A small network was trained on made-up records. Each row is its average activation on records with the value named, seen along a few directions.
Values that are neighbours, or in one group, have similar rows; names and order tell nothing.
(in the rows, 500 means zero)
Strong random noise was added to every row along 20 fixed directions; ignore it. To show where, here is one row again and again, with new noise each time:
[591 738 417 231 352 377 427 105 543 254 447 495 543 836 304 511 509 530
 447 783 543 490 288 713 514 382 821 168 419 261 628 581]
[707 653 726 581 525 439 597 699 506 450 554 359 156 334 646 601 301 559
 574 712 721 754 482 539 504 346 571 457 492 408 491 705]
[651 538 357 686 476 407 524 427 669 629 590 508 604 713 714 501 447 367
 420 690 261 630 138 512 415 652 668 440 686 340 483 507]
[522 725 504 418 609 516 304 575 473 423 604 463 527 400 286 316 527 357
 442 629 480 879 739 439 456 652 545 481 293 457 745 249]
[267 651 502 335 287 745 319 332 373 510 213 563 517 609 560 488 346 280
 175 649 176 394 419 388 380 628 624 648 565 470 545 556]
[715 453 348 407 732 614 678 485 464 487 525 528 713 405 404 790 654 525
 260 472 645 259 505 542 443 452 642 805 431 775 532 437]
[513 648 427 517 553 789 523 568 310 208 356 467 451 518 631 771 582 635
 553 849 589 558 481 714 389 552 675 471 386 428 582 582]
[514 498 427 514 470 416 548 666 575 666 598 448 393 543 635 301 408 507
 588 622 692 660 562 378 594 564 577 444 304 486 563 683]
[758 441 489 573 431 594 547 449 670 490 405 554 294 122 416 712 308 392
 520 493 346 743 762 586 537 464 439 677 531 595 789 366]
[369 308 579 508 394 602 592 397 497 274 389 471 407 695 435 274 488 588
 747 464 603 653 376 576 341 569 506 286 623 370 489 529]
[169 438 550 706 587 406 141 609 748 362 559 760 263 217 456 376 406 505
 441 502 652 560 537 504 482 784 290 748 300 512 273 245]
[270 485 787 659 364 820 506 633 273 484 386 429 401 560 513 387 530 726
 288 219 430 286 464 418 391 689 342 823 268 680 373 440]
[576 595 475 590 480 467 510 365 447 188 704 374 324 544 634 431 502 601
 400 260 602 412 583 507 771 279 638 482 525 601 524 560]
[415 663 728 513 482 531 338 592 285 520 571 599 555 523 632 434 534 398
 392 572 493 457 641 365 427 619 432 482 364 649 581 551]
[702 531 572 691 463 517 614 430 573 587 514 578 641 617 734 874 445 510
 725 660 577 210 412 577 280 626 575 724 587 544 797 510]
[252 457 298 398 633 391 290 424 719 499 393 564 531 451 423 515 397 433
 603 395 426 417 569 496 479 515 414 562 598 277 155 467]
[740 481 608 296 551 585 752 479 671 641 289 575 373 448 432 896 374 473
 661 670 717 531 828 644 477 419 545 450 330 472 661 724]
[710 497 268 380 417 400 420 477 445 374 449 588 604 443 381 422 499 511
 504 850 560 573 270 577 304 504 600 430 392 565 650 537]
[250 460 590 635 780 327 616 279 463 418 701 507 161 532 925 378 655 614
 734 507 756 456 158 275 704 379 457 370 514 391 364 521]
[444 531 161 425 369 687 443 529 393 389 390 457 801 572 270 390 695 598
 352 522 380 472 575 566 593 504 634 437 495 544 660 438]
[276 116 481 487 584 525 570 499 458 669 602 677 519 346 599 574 594 455
 390 522 450 758 404 616 544 669 450 370 358 673  23 645]
[397 628 454 515 578 469 546 547 489 518 502 298 406 454 534 479 467 603
 625 640 710 477 255 441 549 386 632 603 673 281 590 350]


Dadeb, 15 values:
v15: [392 588 502 489 516 328 484 535 576 679 598 465 569 508 486 345 591 467
 300 248 480 301 611 244 858 223 434 372 778 490 434 527]
v3: [609 500 356 555 638 673 674 780 562 415 473 358 632 586 469 447 552 495
 497 395 702 420 671 376 448 540 641 780 631 563 670 537]
v5: [355 468 766 479 495 259 553 509 585 669 531 571 445 520 534 446 499 455
 550 413 563 440 553 388 775 238 376  85 842 376 276 752]
v2: [503 647 516 887 496 780 578 628 474 505 475 483 546 617 806 799 651 582
 247 480 286 325 454 610 739 536 565 510 763 471 537 415]
v7: [445 857 708 269 436 144 370 281 302 617 660 441 567 684 619 331 530 362
 583 807 457 485 304 189 504 333 583 271 419 373 686 753]
v13: [461 317 529 457 320 649 712 511 515 771 379 532 357 260 387 496 463 474
 524 709 541 802 462 526 647 528 516 466 478 560 827 398]
v9: [438 687 579 648 609 435 494 449 430 338 421 493 362 369 521 346 757 594
 207 492 213 553 119 266 691 200 335 324 740 372 324 515]
v10: [518 572 371 229 624 707 663 743 381 455 111 331 494 499 494 714 471 569
 692 482 650 249 801 507 481 196 461 484 618 336 449 755]
v1: [647 539 285 629 503 642 508 717 526 393 411 393 394 370 275 243 623 685
 289 369 367 612 567 428 661 532 428 704 223 583 674 268]
v11: [724 418 595 429 293 338 592 427 584 581 600 459 422 559 470 441 289 441
 469 630 695 561 236 538 365 472 657 547 539 569 580 611]
v8: [357 617 439 716 546 652 472 548 561 285 431 604 511 578 680 642 671 539
 483 744 406 461 387 486 504 630 571 572 539 398 484 636]
v4: [452 426 570 486 523 394 508 489 541 769 524 417 689 552 436 661 413 566
 957 395 532 303 445 497 290 563 402 673 610 347 482 385]
v14: [589 482 535 725 595 369 471 643 660 385 720 550 496 762 674 325 526 557
 498 276 726 231 584 406 437 666 423 647 299 624 414 548]
v6: [204 492 423 780 244 510 384 459 672 461 687 570 494 677 579 381 654 665
 509 340 517 407 714 565 910 672 522 482 255 564 657 491]
v12: [598 363 322 667 713 410 632 592 773 525 696 491 533 574 501 372 658 547
 416 224 426 650 643 455 718 471 451 359 558 494 254 543]
The values of Dadeb form a tree with 6 forks.
- List every value one step from v14, in the order listed. => v7
- List every value one step from v2, in the order listed. => v5, v13, v4
- List every value one step from v3, in the order listed. => v10, v1, v8
- List every value one step from v12, in the order listed. => v15

Falap, 25 values:
b22: [650 491 853 664 656 480 622 575 431 510 593 490 660 563 361 689 741 621
 533 317 507 369 404 622 348 457 323 431 658 513 409 298]
b1: [404 590 447 621 581 478 436 378 483 406 744 525 433 568 797 558 570 427
 444 554 546 497 481 473 621 622 646 611 391 569 601 417]
b19: [612 608 455 559 549 385 545 342 701 738 646 414 572 509 476 544 529 525
 424 531 210 650 405 325 529 604 593 702 266 457 513 587]
b4: [427 273 455 440 418 523 516 164 265 480 662 462 480 481 624 415 496 382
 771 385 348 642 392 501 467 566 514 462 542 610 682 287]
b9: [578 633 453 412 580 372 372 410 552 264 559 432 485 613 540 414 352 360
 647 534 513 542 565 461 352 498 621 522 582 381 531 559]
b15: [423 305 343 358 484 712 663 395 463 456 368 495 423 574 666 455 469 353
 617 513 500 592 630 398 476 493 596 459 621 547 617 705]
b17: [550 429 652 526 371 426 550 509 430 483 409 413 385 430 491 386 395 637
 651 391 429 437 393 409 373 363 336 525 562 500 458 623]
b2: [472 394 554 596 468 477 519 640 384 552 486 602 577 285 623 533 543 404
 486 477 569 367 541 406 599 353 388 498 837 701 607 533]
b10: [516 551 506 597 731 503 426 440 574  21 579 595 426 454 417 386 725 586
 402 323 517 512 679 395 600 396 431 461 504 587 389 568]
b5: [488 549 402 456 535 636 376 668 300 369 543 523 441 427 624 484 437 423
 310 500 636 448 702 560 576 566 578 563 371 688 506 441]
b21: [664 465 377 298 391 500 490 428 466 537 332 411 347 696 540 351 246 412
 488 365 448 375 518 531 392 410 478 435 507 426 505 432]
b12: [334 595 593 404 560 536 516 329 517 540 518 504 453 457 484 527 555 303
 222 570 379 692 451 419 700 420 615 410 614 422 473 486]
b24: [553 573 577 510 422 340 429 597 450 605 682 300 544 465 377 406 461 527
 608 403 407 700 553 547 556 466 464 419 453 411 504 412]
b25: [682 659 592 580 536 514 419 518 528 471 553 571 536 478 569 817 423 339
 413 588 427 533 592 686 422 541 530 503 567 481 514 426]
b14: [385 365 638 615 639 476 568 201 639 457 607 709 438 582 629 734 705 570
 746 369 451 495 613 591 585 595 334 334 320 487 328 588]
b7: [329 585 660 601 698 551 524 559 623 477 557 479 500 547 569 655 527 491
 542 398 684 425 642 476 548 484 515 539 755 366 384 451]
b8: [500 615 481 499 385 534 535 636 649 557 307 326 505 428 231 380 448 646
 604 454 290 668 643 374 551 446 439 572 428 305 517 683]
b3: [628 455 465 580 551 497 669 457 712 573 368 518 438 533 432 468 538 633
 468 331 448 334 417 362 544 389 390 554 582 456 481 513]
b18: [603 513 322 654 603 497 487 582 357 455 529 552 681 518 755 459 629 423
 534 783 301 658 193 471 269 621 494 379 629 481 485 530]
b16: [466 558 604 529 490 580 471 430 686 338 315 640 580 579 370 458 546 416
 516 530 298 614 703 368 317 580 412 470 573 408 548 703]
b6: [434 514 481 440 405 441 506 350 442 551 554 403 353 335 569 618 378 543
 583 567 495 573 501 561 666 411 597 554 359 508 550 544]
b11: [535 571 542 760 385 560 508 581 608 373 456 556 689 302 371 636 662 699
 515 516 259 634 628 425 507 453 422 562 561 568 468 867]
b23: [420 467 459 506 431 611 451 495 257 538 584 546 533 587 722 542 568 448
 510 449 491 409 674 623 710 522 524 260 513 604 604 418]
b20: [339 343 255 460 443 429 453 472 418 677 488 514 579 505 629 357 471 545
 671 505 402 452 357 422 494 566 453 480 393 512 350 592]
b13: [580 396 337 529 363 509 456 497 537 537 433 509 395 556 474 291 410 509
 486 513 383 628 296 590 472 630 455 441 372 451 524 346]
The values of Falap form a network in which each value has 4 neighbours.
- List every value one step from b3, in the order listed. => b19, b7, b23, b20
- List every value one step from b15, in the order listed. => b22, b1, b21, b14
- List every value one step from b13, in the order listed. => b4, b2, b5, b25
- List every value one step from b9, in the order listed. => b17, b10, b24, b8
Each value of Falap is a pair of two hidden parts, and every pair occurs once (5 first parts, 5 second parts).
- Changing only the second part turns b12 into b15. b18 has the same second part as b12; what does that change turn b18 into? => b21
- Changing only the second part turns b20 into b3. b11 has the same second part as b20; what does that change turn b11 into? => b7
- Changing only the second part turns b6 into b19. b2 has the same second part as b6; what does that change turn b2 into? => b22
